A small network was shown many inputs. Here are its activations along a few directions, one row for each input.
In each table, some parts of the input vary, and every possible input appears once, in random order.
A made-up example of a description, with smaller parts first: one of 8 places around a ring, together with either a single point or one of 11 places along a line or (one of 3 separate values, together with one of 4 places along a line).
Shared parts are said once, and a part with two or three values counts as separate values.

Other details of the inputs shift rows strongly along two fixed directions, in all tables alike. That doesn't count.
These rows show it; all are for the same input, with only those details redrawn:
[-19 -24  17   1   8  39  -7   0   4  24  11  35 -11]
[ 23  -8 -14 -21   9  -3  19  12 -18 -12  -1  -7  14]
[-10 -22  11  -5   8  30  -1   4  -2  17   9  27  -6]
[  4  10 -10   5   8 -13  -4  -1   8   6  -4 -21   0]
[ 18 -23  -6 -29   9  17  23  16 -26  -9   6  14  13]
[-14   0   4  13   7   8 -14  -5  17  21   2   1 -11]
[ 18  16 -21  -1   8 -28   4   3   2  -6  -8 -36   7]

Table:
r1: [-23 -29  29 -17 -13  46   0  -1 -12  -4  16  55  -4]
r2: [ 27 -19 -13 -31   3   6  27  25 -39 -23  -3  13  23]
r3: [ -5   7  -3  21   1  -9 -13   0   7  11  -5  -2  -3]
r4: [  8  21  -5   7 -13 -36   3 -10   3 -25  -4 -25   8]
r5: [ 17 -24  -7 -28   6  18  19  18 -28 -12   1  20  16]
r6: [ -3  29   7  10  -7  -4  -5 -11  11  18 -22 -14 -24]
r7: [ -5   6  -3  10   8  -3  -9  -3  13  14  -2 -10  -7]
r8: [-22  -2  10  27   5  17 -17  -9  25  29   6   9 -15]
r9: [  6  20  -6  -5 -10 -27   3  -7   2 -24  -1 -28   5]
r10: [ -4  17   2  13 -19 -26  -9 -10   6 -17  -3 -11   0]
r11: [-31   6  22  24 -13   7 -20 -21  26  10  11   5 -16]
r12: [-13   5   5  27   3  -1 -16  -7  17  21  -1   2  -8]
r13: [  5  23  -7   1 -17 -35  -3  -5   1 -27  -9 -24   5]
What is each input in this table made of?
> either a single point or (one of 2 separate values, together with one of 6 places around a ring)
Which other rows does r12 become when the place on the ring of 6 takes its other values? List them by row number.
> r2, r3, r5, r7, r8

Table:
r14: [-11   4   5  12   2   0 -10 -10  15  12   5  -4  -9]
r15: [-21  14  20  10 -28  -6 -15 -19  14 -11   0   8 -13]
r16: [-15  -6  12   3   3  16 -11  -2   6  15   1  17 -12]
r17: [ 17 -26  -2 -37   5  20  26  15 -31 -18   8  21  17]
r18: [  0 -30  15 -15   1  35  14   7 -18   4  10  41   2]
r19: [ 7 -2 -7  2  1 -7  4  3 -2 -7  2 -7 10]
r20: [ 20  10 -14 -16   3 -19  13   5 -11 -15  -9 -23   9]
r21: [-10   1  -2  16   1  -4 -15  -2  13   9   1  -2  -3]
r22: [ 22   8 -20  -7   3 -29   9   7 -10 -17  -7 -24  14]
r23: [ -7  23  -3  15  -1 -14 -14  -9  18  11 -12 -24 -11]
r24: [-14  -5   6  16   1   8 -12  -3  11  12   5  12  -4]
r25: [ 21  -4  -7 -15  -1   1  20  10 -20 -13  -4   1  12]
r26: [ -9  -1   6   7   1   5 -11  -1   6  13  -2   8  -9]
r27: [ 20 -16 -11 -29   4   5  21  17 -26 -22   4   7  20]
r28: [-15  -5   5  12   1   8 -16  -1  11  12   4   9  -6]
r29: [ -9   5   2  15   1  -5 -14  -4  11  13  -4  -1  -9]
r30: [ -5  16   0  17   1 -14  -9 -11  17  10  -5 -19 -10]
r31: [ 16  30 -15   0 -18 -53   7  -4  -7 -44  -6 -42  19]
r32: [-11   4   2  13   2  -4 -16  -4  12  12   0  -2  -7]
r33: [ 15 -14  -3 -22   0  12  17  14 -25 -10  -3  15   9]
r34: [-11  12   5  11  -2   2  -9  -7  14  12  -5  -7 -13]
r35: [ 24  24 -21  -8   2 -38  12   1  -2 -18 -13 -45   8]
r36: [-11  -4  11   8  -2  20  -4  -5   5  14   2  15 -10]
r37: [  1 -20  10 -16   1  26  13   4 -12   3   9  26  -2]
r38: [ 12   3 -14 -11   3 -12   7   5  -5 -14  -1 -18  12]
r39: [ -3 -20   7 -16   4  22   5   8 -13   0   9  26   3]
r40: [ -9   4   3  16   3  -5 -12  -6  12  11   1   0  -5]
r41: [-7 11  3 17 -2 -3 -9 -5 10 12 -7 -2 -8]
r42: [ -9  11  -2  20   1 -10 -13  -9  20   7   1 -16  -5]
r43: [ 14  -1 -12 -15   2  -8  13   7  -8 -17   2 -14  12]
r44: [  7   3  -4   0   3  -8   4  -2   0  -4   2 -10   4]
r45: [ 14 -11  -4 -13   3   2  15   7 -16 -11   5   6  13]
r46: [ -8   7   4  17   1  -5 -10  -6  12  13  -4  -1  -9]
r47: [-13 -11  12   6  -2  23  -7   1  -1  16   1  27  -9]
r48: [ -3 -23   7 -12   1  26   9   4  -7   0  15  24   3]
r49: [ 16   4  -9 -17   0  -4  12  10 -17 -13  -8  -6   8]
r50: [-10  16   0  13   2 -14 -13 -11  20   9  -1 -20  -9]
r51: [-14 -11  16   1  -2  29  -2  -3   3  16   6  25 -12]
What is each input in this table made of?
> either one of 2 separate values or (one of 4 places along a line, together with one of 9 places around a ring)
Which other rows does r38 become when the place on the line of 4 takes its other values? List them by row number.
> r17, r20, r23
List by row number the other inputs of the same sort as r31.
> r15

Table:
r52: [ 17  13  -8  -8  14   7   9   5  -4  19 -19 -13  -7]
r53: [  3 -20  10 -23 -12  28  16  12 -34  -7  -1  38   3]
r54: [ 28  19 -13  -6 -14 -26  15   3 -15 -21 -16 -21  10]
r55: [-27 -11  12  11   2  17 -20  -4  18  17  16  14  -6]
r56: [ -2 -30   3 -13   5  23  12   1  -7 -10  20  21  11]
r57: [ 22  13 -10 -20  -7 -16  22   0 -10 -27   0 -22   6]
r58: [-15 -15   8  13   3  16 -12  10  -1   4  11  24  -3]
r59: [ -2 -15  12 -27  -5  20  14   3 -13 -11   3  21  -1]
r60: [ 22  37 -23  -9  -5 -52   3  -1  -1 -27 -23 -48   6]
r61: [-26  15   0  43  22  -3 -41 -14  49  57  -6 -19 -29]
r62: [-11 -30  11 -11   5  30  -6   9 -10   1  16  38   7]
r63: [ 13   4 -13   4   3 -27   8  -5  -2 -13   0 -23  19]
r64: [-28  13   5  49  -2 -12 -32 -16  38  27  -1  -5 -15]
r65: [ 6  7  7 -2 -9 -4 11 -3 -7 -8 -1 -3 -2]
What is each input in this table made of?
> one of 2 separate values, together with either a single point or one of 6 places around a ring
The inputs of r54 and r64 match in every part but the choice among 2 separate values. If r53 is changed in the same way as r54 into r64, which row does it become?
> r58
